These are the activations of a small neural network, seen along a few directions. Each row is one input.
Each table varies a few parts of the input and shows all the possible inputs, shuffled.
A made-up example of a description, with smaller parts first: one of 6 places along a line, together with either a single point or one of 11 places around a ring or (one of 3 separate values, together with one of 5 places around a ring).
Shared parts are said once, and a part with two or three values counts as separate values.

Table:
r1: [10, 31, 5, -63, 40, 2, 20, -5, -62, -20, -9, 9, -19]
r2: [-28, 26, -25, 29, -17, -10, 21, -37, -15, -30, 20, -30, -3]
r3: [0, 18, -25, 35, -20, -11, 21, -57, -9, -6, 16, -19, 21]
r4: [19, -61, 38, -10, -10, -3, 3, -25, 8, 4, 13, -14, -36]
r5: [50, -34, 42, -43, 28, 6, -20, -6, 9, 18, -10, 1, -16]
r6: [9, -43, 33, 33, -28, -4, -22, 6, 41, 28, 9, 21, 11]
r7: [-17, 22, -12, 37, -22, 0, 34, -20, 21, 7, -3, 36, 25]
r8: [-1, -64, 36, 26, -45, -24, 2, 6, 30, 11, 18, 25, -7]
r9: [29, -42, 37, -2, 6, 10, -20, -26, 17, 18, 3, -19, -18]
r10: [19, -38, 30, 26, -24, -2, -31, -32, 27, 16, 17, -18, -4]
r11: [38, -52, 43, -50, 12, -7, 1, -4, -2, 4, 0, 4, -36]
r12: [-35, 17, -23, 24, -12, 2, -9, -21, -2, -31, 17, -57, 5]
r13: [8, -65, 32, 10, -34, -23, 1, 40, 34, 19, 20, 58, 4]
r14: [-16, 12, -40, -14, 35, 7, 1, -9, -52, -19, -8, -59, -5]
r15: [11, 17, -34, 4, 32, 16, -14, 3, -43, -14, -21, -74, -7]
r16: [-6, 22, -18, 45, -15, 10, -24, -6, 8, -22, 7, -69, 3]
r17: [1, 19, 5, -67, 44, 19, -8, 11, -48, -22, -16, -16, -10]
r18: [-44, 29, -14, 29, -20, 1, 32, 3, 16, -14, 1, 28, 2]
r19: [-21, 28, -5, 43, -20, 22, -12, 35, 38, -3, -14, -13, 8]
r20: [-7, 21, -39, -12, 31, -7, 29, -26, -65, -16, -1, -34, -13]
r21: [-50, 22, -11, 22, -17, 13, 3, 19, 28, -12, -5, 2, 13]
r22: [-9, 41, -20, 4, 1, 10, -28, 69, 40, 13, -21, 29, 15]
r23: [-2, 37, -26, -2, -1, -11, 18, 20, 22, 26, -5, 80, 32]
r24: [31, 25, 12, -48, 41, 26, -22, 23, -38, -16, -29, -31, -14]
r25: [36, 26, 7, -56, 38, 1, 22, -22, -56, 3, -14, 16, 4]
r26: [-37, 35, -24, -17, 4, 0, -14, 56, 32, 6, -13, 48, 19]
r27: [16, -42, 32, 18, -16, -9, -19, 41, 46, 34, 11, 58, 23]
r28: [6, -60, 31, 13, -41, -14, -10, -29, 18, 1, 27, -10, -22]
r29: [-27, 43, -27, -12, 2, -13, 15, 40, 18, 5, -5, 76, 10]
r30: [19, 15, -39, -5, 29, -10, 31, -46, -60, 9, -6, -26, 13]
Describe the family of inputs behind these rows. -> one of 5 places along a line, together with either one of 2 separate values or one of 4 places along a line
The inputs of r26 and r17 match in every part but the place on the line of 5. If r23 is changed in the same way as r26 into r17, which row does it become? -> r25
Change only the place on the line of 5 in r2. List by row number the other rows that result. -> r1, r18, r20, r29
Change only the place on the line of 4 in r16. List by row number the other rows that result. -> r2, r3, r12

Table:
r31: [-6, 26, -27, 3, 19, 7, 22, -43, -51, -26, -2, -59, -6]
r32: [-30, -1, -14, 47, -43, -16, 10, 2, 43, 5, 20, 30, 16]
r33: [-1, 42, -22, -28, 31, 12, -5, 33, -23, 0, -22, 4, 10]
r34: [1, -6, 10, 8, -18, -8, 6, 5, 32, 20, 3, 51, 12]
r35: [-21, 54, -41, -2, 16, 3, 23, -30, -44, -27, -2, -28, 6]
r36: [7, 25, -20, -27, 26, -8, 15, -6, -34, -4, -5, 11, 7]
r37: [28, -46, 39, -33, 9, 3, -20, 0, -3, 4, 4, -6, -26]
r38: [2, 8, 10, -36, 15, 6, -7, 51, 12, 5, -16, 43, 0]
r39: [30, -15, 4, -26, 27, 5, -15, -19, -31, -6, -5, -48, -18]
r40: [16, -31, 27, 16, -21, -6, 1, -7, 24, 19, 8, 25, 1]
r41: [-37, 11, -15, 50, -33, -1, -10, 36, 53, 4, 5, 26, 18]
r42: [21, -32, 29, -29, 8, -6, 7, -2, -11, 9, 0, 21, -16]
r43: [-11, -45, 20, 49, -45, -4, -21, -10, 40, 3, 21, -24, 0]
r44: [22, -45, 41, 12, -20, 0, -24, -5, 32, 14, 14, -3, -6]
r45: [-14, -31, 5, 51, -44, -12, 4, -11, 33, 5, 20, 2, 6]
r46: [7, -5, 15, -37, 9, -8, 12, 12, -2, 9, -3, 49, -3]
r47: [-6, 8, 7, 8, -8, 6, -12, 42, 45, 19, -10, 46, 17]
r48: [-28, 70, -44, -4, 26, 17, 5, 11, -32, -24, -20, -35, 5]
r49: [0, 14, -16, -1, 20, 14, -2, -39, -41, -28, -3, -87, -17]
r50: [21, -1, -7, -21, 28, -2, 11, -21, -42, -2, -4, -20, -7]
The inputs of r40 and r44 match in every part but one. If r31 is changed in the same way as r40 into r44, which row does it become? -> r49
Describe the family of inputs behind these rows. -> one of 4 places along a line, together with one of 5 places along a line
Start at r33 and move only the place on the line of 4, one step at a time. The first step leads to r36. Which rows follow, in order? -> r50, r39

Table:
r51: [-38, 53, -45, 0, 11, 0, -11, 35, 24, 5, -6, 32, 28]
r52: [-7, 3, 1, -32, 0, -10, 20, 29, -9, 5, -4, 58, -13]
r53: [-37, 26, -23, 69, -33, 9, 21, 13, 44, 3, -8, 13, 19]
r54: [-16, -44, 8, 9, -39, -30, 21, -15, 19, 3, 23, 36, 7]
r55: [20, -49, 20, 33, -22, -10, -19, 0, 27, 27, 16, -4, 3]
r56: [33, 8, 21, -28, 17, -2, 2, 7, 7, 14, -15, 44, 1]
r57: [-12, -43, 39, 24, -32, 3, -36, 5, 39, -3, 15, -16, -22]
r58: [-23, 66, -41, 23, -6, 1, 3, 0, -22, -26, 1, -22, 24]
r59: [28, -12, 12, -14, 19, 5, -19, 39, 3, 21, -18, 10, 10]
r60: [0, 10, -8, -22, 20, 12, -11, -12, -24, -31, -5, -77, -32]
r61: [25, -2, -25, -8, 31, 8, -9, -24, -47, -7, -10, -57, -7]
r62: [-16, 11, -13, -21, 21, -7, 42, -31, -62, -18, 4, -15, -13]
r63: [19, 15, -2, -22, 31, 6, 18, -55, -47, -4, -7, -24, -1]
r64: [-2, -9, 28, -26, 7, 27, -28, 44, 18, -9, -11, -5, -9]
r65: [26, -33, 27, 16, -27, -13, 4, -36, 31, 19, 26, 29, 5]
Describe the family of inputs behind these rows. -> one of 3 separate values, together with either a single point or one of 4 places along a line
Change only the choice among 3 separate values in r57. List by row number the other rows that result. -> r60, r64
